These are the activations of a small neural network, seen along a few directions. Each row is one input.
Each table varies a few parts of the input and shows all the possible inputs, shuffled.
A made-up example of a description, with smaller parts first: one of 6 places along a line, together with either a single point or one of 11 places around a ring or (one of 3 separate values, together with one of 5 places around a ring).
Shared parts are said once, and a part with two or three values counts as separate values.
In the rows, zero is written as 100.

A family of inputs:
x1: [107,67,74,77,88,103,121,84,95,94,135,102,92,69,81,97,83]
x2: [107,89,93,121,92,87,130,80,119,100,88,73,118,134,110,95,128]
x3: [99,133,113,107,102,101,97,129,85,85,89,112,82,90,79,114,97]
x4: [127,126,123,86,87,128,111,112,91,95,102,85,115,98,74,100,117]
x5: [119,73,74,99,93,100,118,85,102,94,132,99,97,68,96,99,90]
x6: [75,127,107,140,101,93,97,124,102,95,65,113,89,109,91,105,122]
x7: [107,123,114,104,97,108,117,114,98,100,73,82,121,116,94,108,131]
x8: [62,114,138,93,128,106,24,108,102,136,88,119,97,134,139,92,76]
x9: [103,131,113,104,94,120,94,130,86,90,98,117,92,74,71,107,98]
x10: [91,126,114,82,88,123,97,129,79,89,101,120,87,74,56,105,91]
x11: [103,100,83,106,96,102,96,111,92,84,112,127,80,54,85,99,84]
x12: [99,69,65,117,103,81,124,87,109,99,103,96,103,86,116,107,104]
x13: [90,68,68,135,101,73,122,79,118,100,100,95,93,103,116,98,114]
x14: [131,95,99,88,92,95,129,85,102,89,112,72,113,115,98,104,104]
x15: [75,96,77,142,104,74,100,105,108,89,79,124,77,89,105,97,108]
x16: [99,102,82,109,104,83,99,110,92,79,102,123,71,70,93,106,83]
x17: [87,109,148,75,122,114,41,90,107,142,92,88,120,158,141,86,95]
x18: [124,128,122,89,95,109,114,111,90,90,93,81,106,115,82,107,117]
x19: [94,76,124,74,119,100,56,64,118,141,111,79,127,158,157,83,82]
x20: [135,94,99,85,85,114,126,86,103,94,121,77,122,98,90,97,104]
x21: [123,89,99,63,79,117,130,86,96,93,124,80,117,99,75,94,97]
x22: [83,97,73,124,106,83,102,112,99,88,83,124,86,71,106,107,98]
x23: [115,74,74,102,101,81,121,84,101,90,123,94,87,84,104,107,90]
x24: [83,128,104,122,104,101,99,131,93,95,69,114,98,91,92,115,112]
x25: [115,90,90,103,94,95,132,88,109,99,92,74,128,116,111,105,118]
x26: [78,55,99,88,128,86,48,63,118,141,123,100,102,127,163,85,68]
x27: [99,121,117,122,94,100,115,106,107,101,69,82,112,134,94,99,141]
x28: [91,95,83,84,91,104,99,110,85,83,115,131,75,54,70,97,77]
x29: [62,83,107,95,131,88,26,89,108,130,102,128,85,113,153,84,62]
x30: [116,121,123,64,82,130,115,111,84,95,105,89,110,99,59,98,110]
Changing only one part turns x29 into x8. The same change can be made to x16. Which row results? -> x3
Describe the family of inputs behind these rows. -> one of 5 places around a ring, together with either a single point or one of 5 places along a line
Change only the place on the ring of 5 in x4. List by row number the other rows that result. -> x5, x9, x11, x20
Change only the place on the line of 5 in x30. List by row number the other rows that result. -> x4, x7, x18, x27
Change only the place on the ring of 5 in x7. List by row number the other rows that result. -> x12, x22, x24, x25

A family of inputs:
x31: [87,109,96,134,110,88,73,107,105,94,85,127,69,87,106,86,110]
x32: [121,79,71,125,91,82,121,80,109,83,111,99,84,80,96,86,116]
x33: [62,82,97,84,124,91,62,100,95,126,92,120,83,97,122,96,90]
x34: [74,55,58,118,79,94,131,78,118,102,113,106,108,83,93,91,99]
x35: [41,84,83,129,98,99,84,105,113,114,87,135,94,91,103,90,92]
x36: [126,95,124,92,96,105,126,72,121,121,92,37,150,172,125,92,138]
x37: [122,95,72,119,100,62,141,97,99,66,101,92,84,93,100,122,93]
x38: [95,52,72,74,107,87,110,73,99,112,118,90,97,90,113,97,97]
x39: [85,141,142,87,89,127,89,132,80,98,96,108,81,104,47,102,106]
x40: [139,102,85,110,97,110,135,110,93,92,115,84,114,63,93,126,108]
x41: [105,131,109,121,115,114,85,137,87,102,90,111,101,70,101,126,102]
x42: [95,143,119,82,90,123,88,130,84,85,68,119,110,87,75,94,103]
x43: [93,93,121,79,122,102,31,89,104,124,122,117,92,114,143,90,47]
x44: [120,111,115,76,72,124,138,106,86,87,122,83,94,99,38,103,113]
x45: [124,66,96,69,108,97,81,61,109,110,151,88,108,106,134,89,55]
x46: [88,125,96,129,117,66,93,124,93,77,76,119,70,100,110,121,86]
x47: [93,124,149,102,111,109,75,94,114,134,65,68,138,180,133,96,132]
x48: [130,112,95,71,73,119,138,105,91,73,95,94,123,81,67,94,111]
Describe the family of inputs behind these rows. -> one of 2 separate values, together with either a single point or one of 8 places along a line
Change only the choice among 2 separate values in x37. List by row number the other rows that result. -> x46
List by row number the other rows that have the choice among 2 separate values in common with x35. -> x31, x33, x39, x41, x42, x43, x46, x47

A family of inputs:
x49: [95,98,116,141,134,88,78,91,111,106,60,76,110,157,144,88,113]
x50: [68,61,101,63,97,104,69,76,103,134,138,96,118,128,130,70,76]
x51: [84,107,83,103,112,122,40,113,97,95,97,172,85,32,115,69,74]
x52: [124,71,69,125,83,93,147,105,101,93,109,89,79,54,94,103,107]
x53: [150,126,116,79,82,117,126,86,79,71,117,81,125,99,94,121,85]
x54: [59,55,101,58,105,122,63,62,116,125,135,73,112,115,120,66,64]
x55: [90,87,64,129,70,88,124,95,98,86,83,102,96,66,53,106,135]
x56: [156,122,105,68,100,112,120,119,104,81,120,78,124,102,77,109,88]
x57: [100,109,92,115,119,89,78,89,104,129,81,88,103,155,154,96,117]
x58: [130,79,49,115,97,79,147,106,119,72,124,97,101,72,82,110,91]
x59: [86,129,129,144,118,64,77,94,132,108,76,76,122,140,151,84,118]
x60: [150,114,126,79,85,126,120,119,86,102,105,70,102,84,89,103,104]
x61: [67,105,86,87,139,61,72,132,73,95,66,124,83,69,133,133,63]
x62: [124,83,60,126,80,83,152,73,94,62,121,99,102,69,99,122,88]
x63: [91,57,120,83,111,96,70,66,104,151,120,113,119,130,120,83,78]
x64: [95,114,110,97,100,70,60,107,88,72,113,140,20,95,79,91,54]
x65: [99,75,114,97,107,91,68,89,128,116,88,103,112,147,151,114,119]
x66: [62,140,127,144,117,125,58,152,88,118,106,129,79,84,85,138,83]
x67: [82,144,133,79,69,138,131,134,92,91,62,106,119,121,48,90,125]
x68: [116,130,120,82,72,121,97,108,83,96,79,83,119,96,47,105,132]
x69: [125,127,127,66,110,121,120,109,76,89,115,82,99,98,69,101,133]
x70: [99,85,70,113,108,87,146,96,92,79,119,100,76,67,74,102,136]
x71: [90,81,105,82,118,99,79,61,126,149,97,99,100,129,137,104,87]
x72: [56,101,76,125,67,104,158,120,107,81,66,125,96,91,53,91,127]
Describe the family of inputs behind these rows. -> either one of 4 separate values or one of 8 places along a line or (one of 2 separate values, together with one of 6 places along a line)

A family of inputs:
x73: [125,27,72,62,100,88,111,33,120,120,160,68,121,116,138,83,75]
x74: [91,111,135,78,106,126,72,105,108,115,122,92,107,127,102,72,85]
x75: [95,105,75,103,80,91,155,127,89,67,96,116,78,73,49,122,98]
x76: [78,101,112,104,104,88,69,89,113,113,62,116,98,138,122,77,115]
x77: [73,94,94,113,99,114,98,109,92,117,94,104,101,72,84,105,124]
x78: [121,128,124,79,113,118,108,118,90,109,77,66,140,117,113,112,125]
x79: [105,90,88,96,119,98,61,109,93,102,127,146,58,55,113,101,57]
x80: [104,122,135,92,132,86,75,103,102,118,71,68,114,157,143,106,115]
x81: [136,109,69,124,92,90,133,128,88,60,112,129,58,37,60,117,100]
x82: [77,113,128,122,117,98,75,104,123,116,90,90,103,151,126,76,108]
x83: [79,98,91,91,109,91,58,96,86,86,118,126,79,63,106,92,50]
x84: [156,46,56,91,70,82,187,50,114,80,139,47,115,97,90,97,113]
x85: [114,116,145,76,93,125,63,91,98,124,110,90,120,138,105,108,82]
x86: [56,89,104,127,118,84,65,94,102,125,88,108,76,113,115,98,114]
x87: [147,141,125,76,94,110,149,119,79,75,88,58,118,113,70,118,136]
x88: [128,32,56,94,93,93,146,47,124,111,132,60,142,100,133,93,106]
x89: [143,137,127,104,67,120,140,107,89,82,95,77,120,118,57,125,125]
x90: [92,99,119,59,92,116,66,89,99,113,94,119,101,114,98,73,92]
x91: [111,29,65,107,112,62,114,32,135,120,128,66,118,140,163,88,98]
x92: [90,92,80,140,129,71,63,109,106,102,96,144,54,79,139,105,80]
x93: [122,120,100,87,65,111,141,105,93,70,78,102,100,95,48,91,134]
x94: [95,107,100,90,85,120,101,104,103,105,69,112,124,98,92,84,125]
x95: [70,86,112,83,107,111,63,94,87,125,119,111,79,89,89,94,90]
x96: [81,105,73,121,100,94,92,111,92,77,93,120,101,46,100,103,84]
x97: [94,120,116,109,98,130,107,118,112,108,96,86,129,111,96,82,118]
x98: [50,87,86,120,118,70,84,109,108,109,81,131,76,115,125,109,78]
x99: [100,119,138,120,105,96,66,90,113,126,78,88,117,161,130,112,104]
x100: [121,133,116,106,79,122,147,120,101,73,106,77,105,109,52,89,128]
x101: [101,107,93,110,80,105,137,111,82,84,103,94,77,71,38,111,133]
x102: [118,120,142,48,120,115,72,104,87,117,102,71,116,134,119,102,92]
x103: [67,93,76,106,99,101,116,124,99,101,87,127,101,74,94,116,89]
x104: [64,85,94,75,107,98,81,109,94,110,112,133,79,91,100,105,55]
x105: [107,97,70,126,110,100,95,125,99,93,103,140,80,38,107,112,91]
x106: [109,117,72,118,81,84,131,114,81,44,102,109,78,45,54,109,93]
x107: [64,100,83,135,119,64,60,96,100,86,87,124,76,87,131,96,74]
x108: [117,124,127,107,86,128,99,105,101,117,85,85,143,121,100,119,115]
Changing only one part turns x73 into x91. The same change can be made to x90. Which row results? -> x76
Describe the family of inputs behind these rows. -> one of 4 places along a line, together with either a single point or one of 8 places along a line
A walk changes only the place on the line of 4. It starts at x80 and steps to x102. List the rest of the walk in order. -> x78, x87
Change only the place on the line of 8 in x78. List by row number the other rows that result. -> x77, x94, x96, x97, x103, x105, x108
A walk changes only the place on the line of 8. It starts at x87 and steps to x89. List the rest of the walk in order. -> x100, x93, x101, x75, x106, x81

A family of inputs:
x109: [103,69,60,129,115,81,95,93,105,99,124,118,80,54,125,110,78]
x110: [55,47,50,115,92,74,117,79,110,100,110,125,72,75,92,89,92]
x111: [34,118,118,112,101,103,72,124,96,114,63,131,81,116,80,92,112]
x112: [92,80,114,97,99,95,89,61,127,125,93,74,125,166,133,70,116]
x113: [110,59,86,28,92,124,76,81,82,102,177,126,79,42,78,83,30]
x114: [131,122,89,110,68,121,159,116,95,70,85,87,123,73,53,103,140]
x115: [139,125,101,121,78,101,158,113,93,67,102,76,94,94,53,116,133]
x116: [87,144,127,112,125,81,57,131,87,89,72,123,68,113,113,115,82]
x117: [154,131,97,104,86,86,160,116,84,52,94,76,92,93,64,126,119]
x118: [100,106,88,105,60,108,175,109,96,75,86,83,106,97,32,103,146]
x119: [108,109,85,104,67,122,171,118,93,82,85,83,126,78,45,112,144]
x120: [74,138,131,128,118,96,55,129,94,105,79,123,69,114,101,105,99]
x121: [95,147,123,110,131,94,53,140,84,97,70,124,88,94,126,123,81]
x122: [122,119,92,112,61,107,163,108,98,63,86,87,104,92,41,95,142]
x123: [89,131,154,26,100,153,31,125,68,116,128,131,86,83,68,87,49]
x124: [82,140,128,126,124,109,50,138,92,113,77,124,89,94,114,114,97]
x125: [108,73,59,115,117,52,102,87,99,75,120,117,60,73,124,111,63]
x126: [123,92,119,90,123,72,85,69,114,113,101,61,115,166,156,101,93]
x127: [155,119,123,18,62,158,134,109,66,78,151,83,110,62,19,98,88]
x128: [131,95,116,88,129,86,81,77,111,120,100,62,134,147,169,110,91]
x129: [56,132,122,119,101,102,60,123,100,101,64,136,79,112,89,84,106]
x130: [78,69,107,87,104,109,97,71,122,145,90,70,146,150,137,88,121]
x131: [125,79,146,4,97,145,59,62,96,140,158,72,133,137,111,75,59]
x132: [162,135,94,102,92,99,156,124,82,60,92,76,112,74,77,134,117]
x133: [110,86,123,105,116,88,83,67,122,129,108,62,115,167,144,91,109]
x134: [42,121,115,110,107,116,68,133,94,121,61,131,100,97,93,101,110]
x135: [85,63,51,120,98,87,101,87,110,94,110,130,91,52,113,89,85]
x136: [63,50,47,113,98,88,113,88,107,107,109,125,92,56,104,98,91]
x137: [77,60,54,122,92,73,105,79,113,86,111,129,71,71,100,81,86]
x138: [148,128,98,119,84,115,154,122,90,75,100,77,114,75,66,124,131]
x139: [70,66,110,89,99,96,101,62,124,138,92,69,127,170,124,78,122]
x140: [100,82,111,95,105,108,85,69,125,132,91,75,145,146,146,79,115]
x141: [116,75,56,113,122,66,98,96,97,83,118,118,80,53,137,120,61]
x142: [95,66,63,131,109,68,99,84,107,91,126,118,61,73,112,102,79]
x143: [118,88,120,103,121,101,79,75,119,136,106,63,135,148,158,100,108]
x144: [64,135,119,117,107,115,56,132,97,108,62,136,99,93,102,92,104]
Describe the family of inputs behind these rows. -> one of 4 separate values, together with either a single point or (one of 2 separate values, together with one of 4 places along a line)
Changing only the choice among 4 separate values turns x127 into x123. The same change can be made to x138. Which row results? -> x124
Change only the place on the line of 4 in x143. List by row number the other rows that result. -> x128, x130, x140
Change only the choice among 2 separate values in x120. List by row number the other rows that result. -> x124
Change only the choice among 2 separate values in x144. List by row number the other rows that result. -> x129
